These are the activations of a small neural network, seen along a few directions. Each row is one input.
Each table varies a few parts of the input and shows all the possible inputs, shuffled.
A made-up example of a description, with smaller parts first: one of 6 places along a line, together with either a single point or one of 11 places around a ring or (one of 2 separate values, together with one of 8 places around a ring).
Shared parts are said once, and a part with two or three values counts as separate values.
In the rows, 128 means zero.

Other details of the inputs vary at random and push rows far along two fixed directions, the same in every table; ignore that.

Rows:
x1: [154 118 121  86 106 107  95 162 101 130  89 113 103  70]
x2: [ 94  77 116 170 135  74 121  23 120 108 147 150 179 192]
x3: [115 118 176 134  98 118  74  66 100 182 128 143 121 175]
x4: [ 53 136  99 181 207 116 193 126 131 102 210 212 202 191]
x5: [112  80 129 141  90  82  81  57 104 121 105  95 129 156]
x6: [145 107 152 107  82  98  59 101 133 136  51 126  79  88]
x7: [ 71  77 131 160  95 139  89  83  72 151 113  97 123 153]
x8: [114 166 155  21  68 159 158  84  82 158   8 104  49 143]
x9: [ 80 115 109 159 164 138 157 140 142  85 168 127 154 160]
x10: [176 163 137  89 173 166 166 212 183  78 177 107 139 105]
x11: [118 138 135 137 146 174 142 166 178  83 116 131 118  85]
x12: [169 133 176 104 109 166  95 131 165 126 109 102  99 101]
x13: [ 82 137 144  67  80 151 183  15  70 146  55  98 106 202]
x14: [129 161 115 123 171 169 185 237 134  94 152 162 125  65]
x15: [170 178  86 108 178 120 167 226 197 106 147 131 120 100]
x16: [163 148 126 122 114 121  96 144 179 153  79 126  79  96]
x17: [139 135  90 172 148 123 178 123 129 132 177 134 170 145]
x18: [ 99  77 111 176 119  81 139  39  65 124 164 143 186 178]
x19: [102 111 163 131  89 144  62 122 136 147  54 126  59 100]
x20: [135 117 125 121 164 142 155 136 112 122 201 119 177 167]
x21: [166 173 115 112 158 142 179 184 174  61 141 148 169  49]
x22: [163 129 156  78 113 147  90 174 107 160 119 103  93 105]
x23: [111 125 118 142 220 103 179 113 155 107 234 198 197 225]
x24: [ 43  83 115 173 147  91 113  81  98 135 156 150 140 222]
x25: [162 139 116 106 135 114 150 179 113 105 127 150 130  65]
x26: [117  96 162 120 107 101  67  85 103 168 132 112 103 198]
x27: [102 103  96 186 130  76 134  64  86 181 165 157 155 206]
x28: [157 125 141 142  74 133  72  91 166 159  60  87  79 102]
x29: [166 148  92 123 136 143 149 178 152 130 134  94 133  91]
x30: [147 150 143 136  72 119  69 109 139 189  61 118  77  98]
x31: [163 154 181 110  97 173 101 132 145 138 114 107 113  90]
x32: [ 86  80 105 149 140  44 110  59  95 124 153 150 159 210]
x33: [173 171  77 103 176 131 173 232 165 124 153 133 133  85]
x34: [174 173  88 121 168 141 176 209 204  89 151 105 135  93]
x35: [151 145 145 149  62 140  78  92 146 172  65  92  93  91]
x36: [162 177 113 100 168 122 171 201 167  78 137 175 153  56]
x37: [181 169 139  90 171 162 177 227 138 112 180 153 135  87]
x38: [173 133 172 109  94 174 113 148 109 142 125  95 106  87]
x39: [ 57 109  75 161 214 111 192 149 101 106 221 183 197 198]
x40: [100 127 170 150  67 172  77 107 122 143  63 104  89  82]
x41: [148  95 135 106  66 119  71 108  88 136  70  74 103  76]
x42: [ 55  80 123 200 127 128 141  61  67 136 167 143 166 190]
Description of these inputs: one of 2 separate values, together with either a single point or (one of 4 separate values, together with one of 5 places around a ring).
Changing only the choice among 2 separate values turns x26 into x10. The same change can be made to x6. Which row results?
Answer: x2
Which other rows does x3 become when the choice among 4 separate values takes its other values? List them by row number.
Answer: x4, x30, x36
Which other rows does x32 become when the choice among 2 separate values takes its other values? List them by row number.
Answer: x5
Which other rows does x38 become when the choice among 2 separate values takes its other values? List them by row number.
Answer: x37
Which other rows does x4 become when the place on the ring of 5 takes its other values? List them by row number.
Answer: x14, x19, x24, x39

Rows:
x43: [109  96 135 161 108  97  91  60 113 163 125 130 127 183]
x44: [ 94  97 134 171 102 104  93  58 107 149 123 130 131 169]
x45: [154 147 115 120 167 132 158 190 149 102 168 139 143 105]
x46: [ 90 117 117 133 151 114 181  59  86 129 168 159 177 212]
x47: [103 102 137 165 105 101  90  63 108 162 130 131 128 179]
x48: [150 149 106 124 166 133 164 173 170  92 149 140 148  99]
x49: [ 87  95 136 171 105 108  91  64 101 153 125 129 137 165]
x50: [145 168 148  66 124 173 152 178 147 107  89 111  91  87]
x51: [111  87 164 146  50 128  33  72  89 177  58  92  77 116]
x52: [143 144 105 126 188 137 175 197 155  96 189 155 159 116]
x53: [ 74 117 111 140 155 121 178  69  99 129 167 143 168 225]
x54: [167 158 163  66  63 185 113 160 121 148  37  73  51  49]
x55: [131 101 145 133  78 105  60  74 105 173  92 101 103 141]
x56: [131 162  94  99 165 126 189 181 142  96 129 154 136 104]
x57: [166 130 160 100  73 165  71 181 136 136  55  86  56  29]
x58: [ 91 105 122 170 140 101 119  79 110 149 166 149 162 191]
x59: [173 143 159 103  71 158  76 166 157 135  43  87  55  34]
x60: [165 147 125 111 136 134 127 166 162 122 122 123 115  93]
x61: [145 142 113 127 163 135 162 185 148  90 161 138 146  96]
x62: [ 94  99 104 171 153  87 144  79 106 121 183 151 186 194]
x63: [144 148 115 125 169 144 154 190 154 108 163 146 146 104]
x64: [121  97 142 140  75 108  64  69 105 160  85 100 107 132]
x65: [131 166 120  84 181 151 211 168 144  82 160 158 157 131]
x66: [154 155 102 121 182 124 178 191 157  93 186 149 168 117]
Describe the family of inputs behind these rows.
Answer: either a single point or one of 5 places around a ring or (one of 2 separate values, together with one of 9 places around a ring)
Which other rows does x66 become when the choice among 2 separate values takes its other values? List them by row number.
Answer: x62
Which other rows does x44 become when the choice among 2 separate values takes its other values? List them by row number.
Answer: x47
